A small network was shown many inputs. Here are its activations along a few directions, one row for each input.
In each table, some parts of the input vary, and every possible input appears once, in random order.
Descriptions start from the smaller parts, as in this example, which fits no table here: one of 5 places around a ring, together with either a single point or one of 11 places around a ring or (one of 3 separate values, together with one of 4 places along a line).
Shared parts are said once, and a part with two or three values counts as separate values.
In the rows, zero is written as 100.

Other details of the inputs shift rows strongly along two fixed directions, in all tables alike. That doesn't count.

Rows:
R1: 99	95	100	97	95	101	101	91	101	106	99	96	100
R2: 94	114	83	126	100	89	154	46	97	81	144	84	107
R3: 71	109	68	106	81	98	113	38	117	115	118	67	105
R4: 131	113	121	128	114	95	147	121	70	52	117	125	90
R5: 116	82	127	82	114	101	64	150	94	121	79	128	99
R6: 80	91	88	79	91	103	57	93	119	148	80	91	103
R7: 105	80	127	74	112	108	44	164	103	132	70	126	94
R8: 108	98	118	106	104	104	109	119	93	87	109	111	95
R9: 94	94	102	91	99	103	78	108	103	119	86	101	95
R10: 125	84	137	92	116	104	81	161	87	101	85	134	95
R11: 111	110	103	120	110	91	132	93	85	82	113	107	95
R12: 87	91	95	86	90	106	75	92	112	128	88	91	101
R13: 98	121	67	108	92	93	124	67	101	63	98	77	108
R14: 96	97	100	97	94	105	100	93	104	103	101	95	100
R15: 56	108	61	95	74	105	92	35	131	130	113	58	107
R16: 76	88	94	72	89	112	45	109	121	144	73	92	98
R17: 125	85	112	71	105	105	61	153	94	88	48	114	104
R18: 100	97	99	100	99	98	101	90	100	112	99	98	102
R19: 78	96	95	89	93	108	72	102	117	125	98	91	97
R20: 119	84	128	81	109	106	60	158	91	117	66	130	92
R21: 75	110	74	112	88	98	127	44	116	103	134	71	108
R22: 71	114	73	114	83	100	125	45	116	100	134	70	103
R23: 79	85	97	71	87	113	48	106	121	144	75	91	102
R24: 126	108	118	123	120	89	136	118	75	71	121	126	96
R25: 140	97	139	114	131	93	116	157	67	74	101	144	90
R26: 58	111	65	103	78	103	101	44	128	121	125	64	104
R27: 83	93	95	88	95	104	75	96	117	129	99	92	104
R28: 113	100	109	107	107	95	113	104	89	95	101	110	98
R29: 86	93	99	88	98	104	70	109	114	129	96	100	101
R30: 147	121	109	129	116	87	165	116	62	10	105	117	99
R31: 82	90	98	84	89	110	73	98	118	125	97	89	101
R32: 140	110	123	134	119	88	168	106	64	47	125	124	94
R33: 113	102	93	91	98	99	96	109	95	72	74	95	107
R34: 93	117	83	130	100	88	155	46	96	80	145	84	106
R35: 127	113	98	110	110	93	120	119	79	48	84	108	99
Each input here is: one of 5 places along a line, together with either a single point or one of 6 places around a ring.
Question: The inputs of R15 and R14 match in every part but the place on the line of 5. If R27 is changed in the same way as R15 into R14, which row does it become?
Answer: R21
Question: Which other rows does R11 become when the place on the line of 5 takes its other values? List them by row number.
Answer: R6, R18, R28, R32
Question: List by row number the other rows that have the place on the line of 5 in common with R26.
Answer: R4, R6, R13, R20, R24, R29
Question: Which other rows does R10 become when the place on the ring of 6 takes its other values? List them by row number.
Answer: R8, R12, R18, R23, R34
Question: Which other rows does R30 become when the place on the line of 5 takes its other values? List them by row number.
Answer: R13, R17, R33, R35

Rows:
R36: 93	116	89	130	104	95	138	66	94	85	120	88	89
R37: 102	98	105	105	105	95	118	93	94	87	117	98	109
R38: 121	94	118	96	100	100	92	121	90	116	80	128	98
R39: 90	117	71	120	107	78	128	50	96	110	109	85	100
R40: 110	96	101	86	107	95	80	116	107	121	95	114	114
R41: 80	118	40	86	68	100	91	51	121	66	65	49	116
R42: 96	113	110	123	90	111	130	102	94	79	120	104	84
R43: 133	122	86	99	112	94	104	144	74	25	50	112	103
R44: 64	96	76	78	87	109	56	84	133	137	109	75	106
R45: 124	84	115	86	134	85	73	149	87	111	77	128	109
R46: 85	84	89	74	78	103	78	69	127	137	100	87	123
R47: 68	76	91	66	94	114	42	100	134	148	82	79	111
R48: 112	83	107	92	105	94	86	105	93	126	74	105	96
R49: 78	101	77	77	99	92	60	89	124	147	94	96	120
R50: 104	116	93	139	97	91	160	55	79	71	131	92	92
R51: 114	71	115	72	115	95	65	132	101	127	71	110	113
R52: 113	108	127	121	107	105	134	134	89	54	129	119	97
R53: 118	114	117	130	126	91	135	121	71	69	107	126	82
R54: 122	129	114	146	117	90	159	111	66	48	134	127	77
R55: 90	97	97	92	114	92	74	111	106	114	97	108	110
R56: 105	110	104	112	114	94	104	107	83	103	96	116	91
R57: 119	92	90	63	81	113	70	124	101	61	33	88	108
R58: 134	66	131	74	115	98	84	139	89	107	78	119	111
R59: 94	117	94	116	112	94	123	97	98	77	136	101	99
R60: 104	100	124	106	84	122	114	115	96	91	106	105	84
R61: 106	85	117	91	93	113	97	113	103	91	115	101	100
R62: 65	101	78	88	79	111	58	77	124	146	96	78	89
R63: 82	103	80	98	68	101	111	36	114	132	107	77	108
R64: 120	71	124	74	100	102	72	120	94	135	60	109	96
R65: 128	106	131	126	97	104	153	106	74	54	126	118	78
R66: 104	106	94	100	96	94	91	91	101	127	92	109	100
R67: 118	108	80	77	95	101	68	134	94	57	36	94	106
R68: 78	84	102	74	91	111	55	114	125	128	96	93	104
R69: 87	110	67	115	107	76	138	37	108	94	130	71	118
R70: 108	100	112	119	97	104	147	77	86	76	117	92	85
R71: 108	107	105	120	128	90	126	115	87	68	121	113	99
R72: 114	88	121	106	109	107	98	128	84	98	87	115	83
R73: 84	75	106	75	93	112	75	96	123	121	94	84	108
R74: 76	98	78	95	81	102	118	38	118	108	129	63	118
R75: 114	85	130	95	101	110	75	151	88	105	84	128	78
R76: 112	91	121	102	93	106	109	98	84	102	95	101	91
R77: 113	105	134	102	121	104	89	176	92	80	102	138	94
R78: 68	106	67	105	100	100	110	53	123	107	126	67	111
R79: 66	115	89	102	88	109	76	102	117	129	99	91	87
R80: 84	103	110	94	91	113	70	127	112	123	88	106	83
R81: 71	104	70	98	94	98	92	55	121	120	117	72	118
R82: 96	99	119	95	105	108	82	144	109	98	105	109	96
R83: 114	128	89	136	107	82	146	73	80	85	124	114	97
R84: 73	120	66	120	88	93	128	32	104	110	124	72	98
R85: 103	95	123	98	91	119	110	121	106	82	118	102	102
R86: 115	104	96	115	102	90	134	83	95	84	127	108	117
R87: 118	87	109	95	114	90	80	120	86	124	70	115	94
Question: The inputs of R84 and R56 match in every part but one. If R69 is changed in the same way as R84 into R56, which row does it become?
Answer: R45
Question: The inputs of R83 and R66 match in every part but one. If R71 is changed in the same way as R83 into R66, which row does it become?
Answer: R78
Question: What is each input in this table made of?
Answer: one of 4 places along a line, together with either a single point or (one of 2 separate values, together with one of 6 places along a line)
Question: Which other rows does R76 become when the choice among 2 separate values takes its other values? List them by row number.
Answer: R74
Question: Which other rows does R57 become when the place on the line of 4 takes its other values? List them by row number.
Answer: R41, R43, R67
Question: A walk changes only the place on the line of 4. It starts at R54 and steps to R62. List the rest of the walk in order.
Answer: R75, R65
